Each row below holds a small network's activations on one input, seen along a few directions.
Each table varies a few parts of the input and shows all the possible inputs, shuffled.
Descriptions start from the smaller parts, as in this example, which fits no table here: one of 4 places along a line, together with either a single point or (one of 2 separate values, together with one of 5 places around a ring) or one of 11 places around a ring.
Shared parts are said once, and a part with two or three values counts as separate values.

Rows:
R1: [-33.6,-6.9,-8.0,-41.3,14.3,61.2,2.6,12.7,13.7,-7.2,16.4]
R2: [-40.6,8.8,-5.7,18.3,-16.1,-57.8,4.1,-22.8,-36.3,23.4,5.1]
R3: [5.5,3.8,30.8,-44.4,-36.7,5.9,56.5,-12.9,46.0,-11.7,21.9]
R4: [-12.3,3.6,-20.3,51.4,-0.4,-36.6,-19.1,-19.2,-4.3,-11.4,-22.7]
R5: [14.7,16.9,-24.3,4.2,33.2,62.9,1.1,4.0,3.8,5.4,2.5]
R6: [4.8,-35.3,-7.2,-18.8,2.3,0.6,-60.4,44.4,-27.1,-25.3,2.9]
R7: [28.9,-2.4,12.9,60.3,23.4,-31.4,-52.5,18.5,-13.5,9.7,-45.4]
R8: [-52.0,8.8,-24.8,-20.2,-37.4,-35.1,-10.2,6.4,-3.5,-26.4,18.4]
R9: [54.3,-10.3,-19.1,26.1,13.8,4.6,-67.3,32.0,-34.4,-9.1,-15.5]
R10: [14.1,-3.7,-51.3,16.6,-10.8,-1.4,-36.8,-8.3,-22.0,-28.5,8.1]
R11: [-10.3,23.2,4.6,36.5,42.3,29.2,23.1,-5.7,16.9,19.8,-31.8]
R12: [19.5,4.6,47.3,-11.1,-11.4,-20.0,71.7,-42.2,11.1,38.0,2.6]
R13: [-34.1,-29.1,-40.1,-29.4,-30.3,-4.0,-31.6,4.8,-11.8,-39.0,21.3]
R14: [72.2,-10.8,-5.3,-7.8,-5.9,32.8,31.1,-22.0,34.9,-4.5,13.7]
R15: [-13.4,3.2,9.4,-9.1,-3.1,-31.2,-39.7,43.3,-17.5,-13.9,3.8]
R16: [-0.1,3.7,29.8,28.4,13.2,-53.2,-28.4,12.7,-46.7,39.8,-11.9]
R17: [-38.2,29.4,23.6,3.1,26.3,9.2,44.8,-12.2,-18.0,50.0,-5.8]
R18: [-50.3,30.9,7.7,-33.7,5.6,31.5,25.8,13.8,18.7,2.2,10.5]
R19: [21.9,-36.0,13.8,-50.5,-29.4,35.7,34.8,-12.3,41.5,-20.7,29.8]
R20: [48.9,-2.4,26.2,21.4,6.9,-2.9,50.4,-35.1,48.6,9.5,-23.7]
Q: What is each input in this table made of?
A: one of 4 places along a line, together with one of 5 places around a ring
Q: The inputs of R8 and R3 match in every part but the place on the line of 4. If R13 is changed in the same way as R8 into R3, which row does it become?
A: R19
Q: Which other rows does R9 become when the place on the ring of 5 takes its other values? List them by row number.
A: R6, R7, R15, R16
Q: Which other rows does R18 become when the place on the ring of 5 takes its other values? List them by row number.
A: R1, R5, R11, R17

Rows:
R21: [-7.5,-4.0,16.4,-52.4,-18.5,40.4,60.9,-15.1,52.4,-12.2,24.2]
R22: [-11.5,22.5,14.3,24.1,18.2,-14.6,-5.8,7.5,-18.7,23.1,-15.9]
R23: [39.6,-6.8,15.2,28.5,14.4,-14.9,-7.6,-0.6,-7.3,12.3,-18.3]
R24: [-22.0,5.6,11.5,25.2,5.0,-33.3,-2.6,-8.0,-20.2,22.4,-12.2]
R25: [10.1,12.5,34.2,-13.4,3.0,17.9,77.4,-35.3,48.9,29.7,-8.0]
R26: [-1.2,-6.4,-28.8,-6.4,8.4,35.4,-25.3,13.5,-0.7,-20.0,9.2]
R27: [-25.7,5.6,-15.4,-20.4,-0.8,8.5,-21.2,24.8,-15.1,-10.7,15.0]
R28: [0.4,-11.0,-21.2,-13.7,-28.9,-12.3,-20.5,4.5,-5.9,-30.1,15.8]
R29: [14.5,10.0,-2.3,35.1,28.2,9.3,-5.5,-2.1,-4.7,13.2,-25.8]
R30: [-36.3,-10.3,-16.9,-21.6,-14.7,-9.9,-16.9,8.3,-19.2,-15.6,15.9]
R31: [17.1,4.7,4.7,31.1,-3.8,-40.0,-4.3,-11.3,-5.6,7.9,-11.7]
R32: [22.4,-22.5,-11.6,-16.0,-10.5,13.6,-28.6,13.8,-3.8,-20.0,11.7]
Q: The inputs of R25 and R21 match in every part but one. If R23 is changed in the same way as R25 into R21, which row does it become?
A: R32
Q: What is each input in this table made of?
A: one of 2 separate values, together with either a single point or one of 5 places around a ring
Q: Which other rows does R27 become when the choice among 2 separate values takes its other values? List them by row number.
A: R22
